These are the activations of a small neural network, seen along a few directions. Each row is one input.
Each table varies a few parts of the input and shows all the possible inputs, shuffled.
Descriptions start from the smaller parts, as in this example, which fits no table here: line(6) and (point or ring(9) or (values(3) and ring(5))).
Shared parts are said once, and a part with two or three values counts as separate values.
In the rows, zero is written as 128.

A family of inputs:
row 1: [189 196 203 125  73 127  95 129 122  58  68 133]
row 2: [104 159 211 161 163 117  74  57 115  42 131 196]
row 3: [110 109  67  80 144  94 183 111 161 205 166 137]
row 4: [110  65  77  69 135 110 185 171 140 177 143  66]
row 5: [151  70  48 132 145 182 164 149 160 151 168 135]
row 6: [192 169 201 143 105 160 103 119  86  46  52 155]
row 7: [157 187 222 133  96 120  67  77 167  43 147 140]
row 8: [ 86 189 176 164 137 110  55 110  66  62  61 174]
row 9: [117  41  80  83 164 145 184 161 118 171 132  87]
row 10: [126  88  83  80 173  89 162 164 153 213 164 100]
row 11: [121  70  71 115 119 167 184 187 111 162 172 117]
row 12: [104  81  75 108 182 130 193 104 137 205 163 150]
row 13: [123 233 174 191  69 126  83 152  82 104   7  89]
row 14: [102 204 204 149 129  82  60  74 138  41 144 163]
row 15: [121  86  61 105 100 122 199 196 149 158 159 106]
row 16: [137 101  54 109 105 154 145 163 181 167 193 105]
row 17: [ 84 214 181 148 104  76  46 121  97  71  68 151]
row 18: [133  61  85  90 192 126 165 155 121 214 166 117]
row 19: [124  49  64 140 145 151 169  94 150 187 175 126]
row 20: [140  92  56 123 105 121 152 105 170 188 192  98]
row 21: [153 147 239 158 133 151  68  69 146  48 141 166]
row 22: [132 205 184 211  98 159  80 147  46 102   4 105]
Describe the family of inputs behind these rows.
Answer: values(2) and (ring(5) or ring(6))
The inputs of row 22 and row 13 match in every part but the values(2) part. If row 5 is changed in the same way as row 22 into row 13, which row does it become?
Answer: row 16
Change only the values(2) part in row 12. List by row number the other rows that result.
Answer: row 3

A family of inputs:
row 23: [141 129 152 136 122 147 132 129  96 123  86 123]
row 24: [145 123 164 125 139 141 121  94 130 112 136 148]
row 25: [112 137 142 125 151 107 110 111 138 105 142 149]
row 26: [127 162 134 141 120 109 115 145 115 134  97 105]
row 27: [138 133 147 136 101 140 123 154 108 104 100 118]
row 28: [142 148 136 132 112 123 117 103 156 101 149 136]
row 29: [127  51  46  83 162 139 182 142 176 209 216 112]
row 30: [126 156 131 150  91 128 129 145 123 118 101 115]
row 31: [119 133 146 127 139 128 117  91 122 110 136 165]
row 32: [116 139 125 150 131 139 117 131  92 127  90 136]
row 33: [132 156 145 125 137 103 108 105 148 119 145 128]
row 34: [129  55  35  88 140 136 194 180 140 218 147  93]
row 35: [ 95 141 138 142 126 110 119 146 105 119  93 123]
row 36: [144 128 151 131 122 141 110 117 144  93 153 140]
Describe the family of inputs behind these rows.
Answer: values(2) and (point or ring(6))
The inputs of row 27 and row 36 match in every part but the values(2) part. If row 35 is changed in the same way as row 27 into row 36, which row does it become?
Answer: row 25
Change only the values(2) part in row 24. List by row number the other rows that result.
Answer: row 23

A family of inputs:
row 37: [119 109 171 153 159 151 112  82 127 110 137 147]
row 38: [148  57  50  76 141 136 208 168 146 238 179  76]
row 39: [155 127 131 128 101 157 121 104 148  76 151 161]
row 40: [121 162  98 175 109 141 110 163 114 121  86 124]
row 41: [166 164 119 151 100 131 107 129 134 133 106 113]
row 42: [117 111 137 151 132 158 127 151  85 102  73 117]
row 43: [124 157 113 168 141 129  93  86 145 124 150 149]
row 44: [147 107 172 124 132 154 119 118 148  72 150 131]
row 45: [164 117 156 122 128 152 124 118 113 110  85 113]
row 46: [103  47  16 102 147 139 206 193 125 221 154  90]
row 47: [127 146 146  97 127  86 127 117 151  80 136 153]
row 48: [117 132 172 127 176 118  99  99 117 128 142 160]
row 49: [128 132 124 161 131 148 116  66 122 111 141 171]
row 50: [ 94 158 146 130 120 100 141 164  94 122  72 131]
row 51: [ 92 148 141 150 131 100  98  83 146 131 144 129]
row 52: [ 99 148 138 123 156  87 112  80 132 120 124 164]
row 53: [117 147 145 118 101 102 104 124 164  95 159 116]
row 54: [158 142 158 101 147 118 113 134  97 128  96 121]
row 55: [135 165 144 128  96 105 114 125 137 135  97  92]
row 56: [104  51  46  99 174 134 194 127 158 229 216 113]
row 57: [127  45  50  71 143 134 198 165 174 194 231 100]
row 58: [168 143 154 140  85 162 132 116 118 126  99 136]
row 59: [139 132 176  95 149 122 112 137 133  91 156 143]
row 60: [141 163 167 108 113  90 136 129 119 131  87 124]
row 61: [ 89 154 124 154  99 109 115 160 109 127  84  99]
row 62: [122 135 134 167  89 163 134 153  85 119  91 139]
row 63: [150 154 115 139 111 132 101 123 166  88 159 136]
row 64: [112 131 142 125 146 124 112 170  77 121  78 137]
Describe the family of inputs behind these rows.
Answer: line(4) and (point or ring(6))
List by row number the other rows that have the line(4) part in common with row 59.
Answer: row 39, row 44, row 47, row 53, row 57, row 63

A family of inputs:
row 65: [140 176 204 121 119  45 114  64 153  80 117 132]
row 66: [150  83 108 143 110 196 197 162  44 164  56 103]
row 67: [144  77  78 100 117 123 170 169 194 197 188  63]
row 68: [108 148 116 122 176  50 113  91 159 164 196 122]
row 69: [111 156 164 212 110 164  84 119  59 102  22 149]
row 70: [222  75 141 114 104 229 157 134 156  76 180 130]
row 71: [ 56 154  67  93 176  45  79 159 124 165 137 131]
row 72: [157 201 195 185  60 149  81 110 141  79 114 112]
row 73: [ 97 189 160 117 142  65  88 124 121  91  49 158]
row 74: [154  50  81  96 144 173 174 122 201 165 229 134]
row 75: [151 132 208 105 155 118  93  49 176  63 165 182]
row 76: [ 89  41  69 138 169 135 212 179  91 217 119 109]
row 77: [ 99 100  32  98 115  83 186 213 138 174 133  81]
row 78: [164 146 174 182  66 181 107  65 141  50 176 174]
row 79: [ 88 138 212 117 180 107 102 118  66 111  56 156]
row 80: [ 24 108  85 134 206  82 128  86  76 198 132 162]
row 81: [120 199 142 174  74 130  61 178 102  58  50 120]
row 82: [101  98 124 101 206 126 101  59 170 124 248 185]
row 83: [210 128 118  97  57 185 159 156 141 139 128  60]
row 84: [176 161  82 110  74 175 156 203 107 143  67  96]
Describe the family of inputs behind these rows.
Answer: line(4) and ring(5)
The inputs of row 68 and row 72 match in every part but the ring(5) part. If row 80 is changed in the same way as row 68 into row 72, which row does it become?
Answer: row 69
Change only the ring(5) part in row 77. List by row number the other rows that result.
Answer: row 71, row 73, row 81, row 84

A family of inputs:
row 85: [ 80 184 186 160 135 112  90 123 111  74  98 127]
row 86: [ 76  75  52 105 153 125 171 134  81 172 101 136]
row 87: [153  38  90 116 149 191 191 196 111 163 106  88]
row 88: [ 93  76  76  96 178 118 134  91 136 160 204 190]
row 89: [181 160 125 158  53 193 133 149 102 142  77  96]
row 90: [138  99  61 106 107 103 189 216 156 159 103  97]
row 91: [ 93  86 103 130 177 109 132 105 147 174 212 158]
row 92: [ 83  94  74 140 158 115 178 156  98 191  95 100]
row 93: [ 79  96  97 131 133 114 167 182 129 185 119  79]
row 94: [ 94  89 105  98 165 109 125 119 173 174 220 122]
row 95: [182 121 170 127 127 186 133 168  76 132  57 117]
row 96: [127 157 164 100 102  83  98  67 168  95 168 115]
row 97: [108 181 156 153  89  91  72 139 122  56 103 126]
row 98: [138 105  88  72 125 102 151 150 197 147 211 142]
row 99: [118 168 141 141 135 113 107 172  97 174  65  85]
row 100: [166  78  79 134  97 186 152 114 190 159 248 148]
row 101: [167 175 126 120 105 103 130 193 112 139  62 115]
row 102: [163  84  58 171  86 192 192 167 140 171 121  82]
row 103: [152 167 148 181  62 193  84 118 141  60 113 152]
row 104: [123 154 100 134 151 117 117 134  54 169  34 149]
row 105: [101 103  67 106  99  99 169 177 122 168 119  64]
row 106: [131 198 169 141  98 100 105 156 126  33  94 142]
row 107: [115 154 131 152 151 110 119 141  71 168  52 109]
row 108: [175 110 207 120 158 174 129  75 146  81 157 134]
row 109: [103 138 182 133 151  93  99  37 138 119 147 159]
row 110: [ 80 179 175 173 146 114  86 108  88  69  81 144]
row 111: [110 137 160 126 152  94 110  31 129 113 132 198]
row 112: [176 146 161 134  73 171 125  48 189  99 183 146]
row 113: [168  39 127 106 179 189 153 140 144 141 222 142]
row 114: [ 86 166 144 154 141 115  80  98  89  72  73 206]
row 115: [164 136 199 152 144 184  88 126  93  36  89 155]
row 116: [149 182 124 115 100 104 122 166  76 142  74  63]
row 117: [126 110  93  91 132  99 147 126 156 136 232 103]
row 118: [166 155 156  81 118  88 110  93 198  95 148 152]
row 119: [116 138 185 123 151  90  89  66 175 117 158 139]
The inputs of row 106 and row 118 match in every part but one. If row 115 is changed in the same way as row 106 into row 118, which row does it become?
Answer: row 108
Describe the family of inputs behind these rows.
Answer: ring(5) and (values(2) or line(5))
List by row number the other rows that have the ring(5) part in common with row 98.
Answer: row 88, row 91, row 94, row 100, row 113, row 117
List by row number the other rows that have the ring(5) part in common with row 116.
Answer: row 89, row 95, row 99, row 101, row 104, row 107
Change only the values(2) part in row 112. List by row number the other rows that result.
Answer: row 108
